A small network was shown many inputs. Here are its activations along a few directions, one row for each input.
Each table varies a few parts of the input and shows all the possible inputs, shuffled.
A made-up example of a description, with smaller parts first: line(6) and (point or ring(9) or (values(3) and ring(8))).
Shared parts are said once, and a part with two or three values counts as separate values.
(in the rows, 128 means zero)

Table:
R1: [169  73  89 162  60 148 154 117 132  82 122  68 111 177 160  97 143 120
 117]
R2: [ 91  54  88 194 135 234 201 118  68 122 122 236 110 106  96  43 205 144
 146]
R3: [154 144 188  52  92  56  95  95 185  79 183 116 126 149 137 147  70 117
 117]
R4: [117  62 177  25 126  88 139  86 144 105 178 168 117 106  47 148 153  95
 119]
R5: [211 136  81 202  53 182 149 130 154  68  30  89 109 117 142  54 179 161
 122]
R6: [145  96 108 147  92 115 171 138 109  81 154  48 117 189 177 107 112 135
 112]
R7: [190  94  88 189  54 150 148 124 139 105  76  70 112 142 155  56 142 153
 131]
R8: [ 88 195  41 187 176 184 116 188 106 189  77 152 176 148 144 122  71 158
 142]
R9: [ 86  76 184  53 198  93 157 116  78 160 171 192 130  60  54 175 178  86
 131]
R10: [ 85 211 149 136 190 106  55 156 140 191 127 123 169 101 152 202  65 126
 138]
R11: [137 225 183  71 123  89  35 112 162 142 129  95 143 173 168 180  66 132
 142]
R12: [ 63 169 161 117 237  91 118 155 119 212 166 180 117  67 104 204 154 108
 119]
What is each input in this table made of?
> values(2) or line(4) or ring(6)

Table:
R13: [110  94 146 104 143 136 152 111 115 121 134 182 119  95  80 113 167 127
 133]
R14: [ 79 158 196  51 201  57  85 129 130 183 181 144 144  91 100 220 101  98
 127]
R15: [174 127 126 122  73 130 116 111 158  90  99  93 121 144 131 105 130 136
 126]
R16: [155 122  95 163  93 138 146 142 120 106 117  70 128 170 169 104 113 138
 122]
R17: [138 199 179  60 126  58  52 123 173 135 166  85 151 160 161 200  42 108
 123]
R18: [176 102 113 147  71 127 142 118 139  93 121  80 112 158 157  99 134 127
 121]
R19: [156 165 120 161  94 150  98 125 158 117  84 102 125 135 150 107 124 152
 133]
R20: [ 92  86 107 143 156 155 170 135  84 135 145 157 126 129 115 120 155 123
 130]
R21: [106 138 131 141 163 156 137 130 118 146 115 190 120  88 100 122 169 134
 134]
R22: [147 154  94 169 106 139 116 148 137 134  98  90 143 149 163 107  90 149
 132]
R23: [ 92 118 105 147 174 153 147 144  93 160 123 176 140 106 111 130 141 125
 137]
R24: [111  71 123 129 136 138 175 119 113 116 156 167 107 112  98 109 170 119
 120]
The inputs of R15 and R13 match in every part but one. If R19 is changed in the same way as R15 into R13, which row does it become?
> R21
What is each input in this table made of?
> values(2) and (point or ring(5))

Table:
R25: [100 184 145 103 170 107  81 143 133 172 132 137 157 121 129 174  80 126
 137]
R26: [121 141 181  71 137  97  95 102 151 127 154 151 123 114 106 162 129 113
 129]
R27: [130 118 107 171 124 169 148 130 128 121  89 154 116  96 108  89 172 149
 131]
R28: [134  66 101 139 113 145 180 124 106 104 133 133 116 133 114  98 162 121
 121]
R29: [138  87 119 137 105 161 162 110 121  96 109 157 111 116 100  81 176 139
 131]
R30: [114 120 168  74 147  76 119 119 137 133 182 131 129 123 118 171 108 102
 119]
R31: [ 94 139 157  93 169  83 113 138 113 164 174 115 142 132 135 178  91 112
 128]
R32: [223 150  88 178  12 142 109 125 172  63  74  12 124 202 205  74  89 155
 122]
R33: [113  90  90 165 138 152 172 145  88 132 136 122 125 144 141 115 145 123
 125]
R34: [120 139  86 181 136 174 144 147 110 140 103 153 131 133 142  96 132 147
 135]
R35: [121 174 165  96 157 104  85 125 149 155 121 145 135  94 110 170 124 121
 132]
What is each input in this table made of?
> point or (values(2) and ring(5))
Change only the values(2) part in R25. List by row number the other rows that result.
> R34
A walk changes only the ring(5) part. It starts at R28 and steps to R29. List the rest of the walk in order.
> R27, R34, R33

Table:
R36: [198 145 119 157  52 132 115  98 188  64  54  56 108 140 121 103 166 137
 130]
R37: [120 166 108 136 151  93  85 174 114 161  95  67 170 145 165 142  45 150
 145]
R38: [123 119 179  67 156 107 128 106 136 117 138 215 130  82  64 117 140 128
 132]
R39: [117  75  71 198 141 178 204 177  66 140 105  99 113 121 115  59 165 150
 117]
R40: [175 188 110 193  87 171 125 128 137 122  35  81 132 143 167  68 140 172
 155]
R41: [ 93 164 117 132 191 158 127 144 149 157 124 227 134  67  89 148 140 131
 137]
R42: [ 89 133 126  68 174 152 119 115 114 138 117 227 140 109  63 125 138 122
 143]
R43: [126 148 112  84 111 120  99 132 127 139 145 110 172 190 139 139  27 117
 135]
R44: [164  27  81 169 112 147 200 121  98  99 110  83 101 103 112 103 178 111
 109]
R45: [158 127 155  93 125  64 120 133 137 134 147  61 106 117 144 190 152 100
 111]
R46: [109  36  54 155 111 175 205 126  70 104 132 164 133 176 115  85 161 138
 141]
R47: [138 139 153  69  94  86 116 122 162 110 170  89 153 161 128 139  44 132
 111]
R48: [121 162 134 159 164 117 114 142 128 143 171 125 126 142 178 184 116  99
 112]
R49: [ 79 143 149 156 178 139 113 125 145 169 173 178 112 112 135 160 136 123
 128]
R50: [123  26 105 139 104 144 206 101  99  63 154 143 119 133 133  79 158 129
 117]
R51: [106 155 151 148 169 113 109 159  98 152 126  73 140 124 166 178 129 125
 120]
R52: [116 136 146  86 142 122 117 117 104 126 170 124 133 175 152 164 115  89
 124]
R53: [148 120 155  95 150 103 114 120 136 153  98 166 142  47  58 154 169 108
 120]
R54: [177 143 146 136  31 149 102  84 175  34 125  98 124 145 128  72 143 145
 149]
R55: [ 64 142 162 149 174 135 107 136 108 178 128 125 126  92 123 159 146 146
 129]
R56: [141 127 184  73 120  73 133 112 128 104 189 112  99 147 144 160 121 110
 117]
R57: [183 198  90 200  63 175 118 118 159 114  80 137 118 151 190  73 132 147
 137]
R58: [115  79  55 203 127 173 210 178  97 130 143 159 111 144 135  64 166 124
 105]
R59: [130 175  90 150 137  98  91 154 145 159 142 115 158 157 177 148  27 122
 132]
R60: [182 136 113 146  44 197  95 111 149  84  77 130 124 175 158  81 117 156
 145]
R61: [130 108 173 102 136  83 108 110 138 163 148 111 105  86 111 165 170 109
 123]
R62: [108 107 200  78 140  86 127  96 135 130 182 164  91 120 112 132 139 126
 133]
R63: [ 78 164 129 129 184 149 121 153 108 166  77 179 146  49  72 149 146 153
 135]
R64: [ 73 118 156  87 160 134 110 100 116 151 165 178 115 148 113 136 136 115
 138]
R65: [157 135 120  84 111  68 103 145 174 137 121  44 156 140 134 164  75 128
 109]
What is each input in this table made of?
> ring(5) and (values(2) or line(4))
The inputs of R46 and R58 match in every part but the ring(5) part. If R43 is changed in the same way as R46 into R58, which row does it become?
> R59

Table:
R66: [142 203 174 103 135  85  52 129 176 156 124 108 133 107 137 179  95 125
 126]
R67: [151  30 159  65  79  87 168  85 134  67 183  96  96 148 101 125 161  99
 108]
R68: [ 91 103 103 168 182 163 175 145  96 154 114 187 119  77  95 119 187 125
 129]
R69: [114  99  83 201 134 195 175 140  92 122 100 158 110 121 126  74 182 148
 132]
R70: [ 55 103 135 107 212 151 155 130  82 167 158 243 131  83  69 148 168 111
 137]
R71: [110 163  89 182 144 155 116 165 101 166  98  92 150 152 169 128  97 147
 138]
R72: [ 94 170 105 155 191 119 116 174 107 194 115 121 155 108 136 166 103 133
 129]
R73: [203 193 114 143  47 129  70 122 191  89  83  63 135 177 182 113  76 139
 128]
R74: [116  13 104 124 125 113 219 126  71 107 205 120 102 167 135 112 159  91
 109]
R75: [ 52 171 139  94 220 112 106 157 100 205 163 179 163 113 112 187  81 121
 140]
R76: [162 119 147 132  82 157 127  96 148  86  84 135 102 103  97  84 185 147
 131]
R77: [112  82 113 113 143  77 169 156  76 140 203  57 146 184 173 164  72  97
 114]
R78: [ 99 117 198  53 162 112 113  84 141 131 143 221 125  64  50 148 169 118
 144]
R79: [169 202 155 121  92 110  61 117 174 121  99  79 129 149 172 146  96 143
 130]
R80: [197 115 106 150  35 174 140 103 166  56  69 117 109 134 117  48 163 156
 126]
R81: [150 151  52 203  99 168 130 161 118 133  78  73 158 179 189  89  77 157
 137]
R82: [152  90  48 221  85 203 185 142 110  91  79 137 113 151 146  34 155 161
 130]
R83: [151 115 170  66  95  45 106 114 153  92 195  43 129 177 166 178  71  96
 106]
R84: [101 202 202  52 168  76  53 111 169 166 166 163 145 111 116 192  75 118
 135]
R85: [138 121 167 107 130 128 123 104 153 119 103 167 108  57  72 124 188 129
 128]
What is each input in this table made of?
> values(4) and (point or line(4))
The inputs of R84 and R75 match in every part but the values(4) part. If R73 is changed in the same way as R84 into R75, which row does it become?
> R81
Change only the values(4) part in R79. List by row number the other rows that result.
> R69, R71, R76
Change only the values(4) part in R68. List by row number the other rows that result.
> R66, R72, R85
